A small network was shown many inputs. Here are its activations along a few directions, one row for each input.
Each table varies a few parts of the input and shows all the possible inputs, shuffled.
Descriptions start from the smaller parts, as in this example, which fits no table here: one of 3 separate values, together with either a single point or one of 11 places around a ring or (one of 5 places around a ring, together with one of 6 places along a line).
Shared parts are said once, and a part with two or three values counts as separate values.

Other details of the inputs shift rows strongly along two fixed directions, in all tables alike. That doesn't count.
To show where, the next rows are all for the same input, with only those details redrawn:
[ -3   0 -14 -45  17 -61 -14  17  30  -7   8]
[ 28  -6 -12 -40  13  39  -4  43  12 -30  15]
[ 26  21 -19  36  -8  86  12   9 -16  -1   3]
[ -6  28 -22  35  -5 -18   3 -18   1  23  -4]

Table:
row 1: [-31  12   6  31  15  -6  -5 -38   4  12 -36]
row 2: [ -1   0  18  50 -21 -35  31  -5 -40  18  10]
row 3: [ 25  25 -22  42 -17  84  14  28 -10  -1  -7]
row 4: [  0  10   8  40   7  94   2   9  -7 -12 -39]
row 5: [ 10  -1  18  43 -44 -35  29 -24 -24  12  22]
row 6: [-31  -5   5  11  15  -2   6 -75  -7  11 -18]
row 7: [-31  -1   5  17  16  -3   2 -66  -5  11 -22]
row 8: [ -6  22 -21  27   0 -15   5 -37  -4  23   5]
row 9: [  2 -17  28 -42 -11 -83  22  26 -16 -17  33]
row 10: [  9 -36  26 -29 -27  38 -24  43   4 -39  38]
row 11: [-23   2  12  39 -30 -15   3   3  -2  47 -14]
row 12: [ -2 -10 -13 -56  23 -57 -10 -12  22  -7  21]
row 13: [-31   8   6  27  16  -5  -4 -48   1  12 -31]
row 14: [ -7   8 -21  12   2 -12  12 -65 -10  22  15]
row 15: [ -6  13 -20  17   2 -13   9 -56  -8  23  12]
row 16: [-15 -32  15 -32   4 -65 -13  43  21  17  19]
row 17: [ -6  25 -21  31  -2 -17   3 -28  -2  23   0]
row 18: [ 32 -22  39 -35 -15  32 -15  38 -12 -33  42]
row 19: [ -1  12   7  44   3  94   3  18  -4 -12 -44]
row 20: [-31   4   6  22  16  -4  -1 -57  -2  11 -27]
row 21: [-31  15   5  36  13  -8  -7 -29   7  12 -41]
row 22: [ 11 -25  34 -41 -16  45 -13  60  12 -16   2]
row 23: [ -7   3 -21   7   2 -11  16 -74 -12  22  18]
row 24: [ 43  12 -14  17 -36 -46  11 -11 -80  26 -36]
row 25: [ 34 -10  20  54 -16  78  21  32 -38  10  18]
row 26: [  4 -34  31 -30 -21  44 -22  50  12 -34  19]
row 27: [ 27  -3 -13 -37   9  38  -3  52  15 -29  10]
row 28: [ 28  -6 -12 -40  13  39  -4  43  12 -30  15]
row 29: [-30  -7  10 -33  22 -54 -21  35  46 -17 -45]
What is each input in this table made of?
> either a single point or one of 10 places around a ring or (one of 2 separate values, together with one of 9 places along a line)
Which other rows does row 17 become when the choice among 2 separate values takes its other values? List them by row number.
> row 21
Which other rows does row 21 become when the place on the line of 9 takes its other values? List them by row number.
> row 1, row 4, row 6, row 7, row 13, row 19, row 20, row 29

Table:
row 30: [ 18  -2   0  -1  -7  26   7  16 -13  -9   8]
row 31: [ -8 -20   8 -52  21 -29 -15  18  25 -20  -4]
row 32: [ 13  -8   9  -1  -8  24   4  21 -11  -7   5]
row 33: [ 15  -8   6  -4 -10  26   4  12 -12  -9  13]
row 34: [ -9  12   3  35 -14 -20   5  -9  -9  19  -4]
row 35: [ -1  15  -6  29 -15 -21   5 -14 -12  21  -2]
row 36: [-25   2  -8 -25  15 -81 -16 -13  29  10  -8]
row 37: [  9   0  -5  -4   9  40   3   3  -2 -13  -5]
row 38: [  2 -22  13 -53   5 -45 -11  26  13 -16  12]
row 39: [ -4  14  -7  31 -16 -21   4 -11  -9  23   1]
row 40: [ 18  -5   2  -2  -5  26   9  13 -12  -8  12]
row 41: [ -5  10  -1  29 -14 -20   8 -20 -13  20   6]
row 42: [-12  18 -12  25   1 -11   0 -27  -1  18 -15]
row 43: [  8  -3  -3  -5  11  41   4   0  -1 -12  -1]
row 44: [  7  -4  -1  -6   9  45   2  -1  -1 -12   3]
row 45: [  4   1  -3  -1   7  42  -1   9   6 -10  -3]
row 46: [14 -2  2  1 -9 27  4 22 -5 -7 10]
row 47: [ -8 -17   7 -49  22 -29 -15  20  28 -21  -2]
row 48: [-18  10  -4  25  -1  -9  -1 -34   0  16 -10]
row 49: [-18  11  -1  26  -2  -9  -1 -30  -1  17 -15]
What is each input in this table made of?
> one of 2 separate values, together with one of 10 places around a ring
The inputs of row 42 and row 35 match in every part but the choice among 2 separate values. If row 43 is changed in the same way as row 42 into row 35, which row does it become?
> row 40
Which other rows does row 44 become when the choice among 2 separate values takes its other values? List them by row number.
> row 41

Table:
row 50: [ 12   5  -8   2  11  62   6   0  -3 -16  -5]
row 51: [ -9   2   2 -19  -4 -67 -12  30  16  10  -8]
row 52: [-14  17 -13  24   4  -7   3 -36   0  13 -14]
row 53: [ 29 -27   7 -73  12  -8  -4  53  11 -40  25]
row 54: [-19 -12  23 -14  -8 -61 -10  16  13   1   2]
row 55: [-14 -10  16 -17  -7 -66 -11  23  15   3   2]
row 56: [ 11  -4  -1  -2   9  64   2  -8 -10 -13  -3]
row 57: [ -1 -15   8 -38   1 -70  -8   2   4  -1  13]
row 58: [  9  -4  -4  -1   9  66   7  -4  -4 -10  -1]
row 59: [ 30  -2   2   5  -8  52  13  26 -19 -13  17]
row 60: [ -4 -14   5 -35   0 -66  -3   4   9   3  15]
row 61: [ 10   0  -5   4  13  63   6   2  -2 -14  -1]
row 62: [ 27 -34  12 -77   8  -9  -8  45   4 -38  24]
row 63: [-16  12  -8  21   4  -6   0 -40  -5  15 -16]
row 64: [-15  14 -11  22   4  -6   1 -39  -3  13 -17]
row 65: [ 12   4  -6   4  13  63   6   3  -2 -14  -2]
row 66: [-19  12  -9  26   7  -5   5 -34   2  17 -11]
row 67: [  2  11  -4  28 -19 -21   9 -20 -20  17   1]
row 68: [  1  15 -10  30 -24 -19   4 -17 -10  24  18]
row 69: [-11  11   1  41 -20 -20   0   6  -8  23 -10]
row 70: [-29   9  11  34  -2  -5  -5 -23   8  12 -21]
row 71: [ -2 -16   8 -36   0 -69  -6   3   6   1  16]
row 72: [-22  14  -5  36   0  -6  -8 -13  10  18 -29]
row 73: [ 12   5 -11   3   2  65   0  -1   1 -10  11]
row 74: [-17   9  -6  22   4  -5   1 -40  -3  18 -10]
row 75: [  0   0   8  14   2  63  -3  12   4 -11 -15]
row 76: [-17  23 -10  33   0  -8  -7  -9  10  21 -32]
row 77: [  2  14  -6  30 -19 -22  11 -17 -18  17   4]
row 78: [ 24 -34  11 -74  12  -6  -3  52  12 -36  29]
row 79: [ 28  -6   3   5  -8  53  14  25 -19 -12  18]
What is each input in this table made of?
> one of 2 separate values, together with either a single point or one of 4 places along a line or one of 10 places around a ring
The inputs of row 75 and row 55 match in every part but the choice among 2 separate values. If row 66 is changed in the same way as row 75 into row 55, which row does it become?
> row 78
Which other rows does row 74 become when the place on the ring of 10 takes its other values? List them by row number.
> row 50, row 52, row 56, row 58, row 61, row 63, row 64, row 65, row 66
Start at row 70 and move only the place on the line of 4, one step at a time. The first step leads to row 75. Which rows follow, in order?
> row 72, row 76
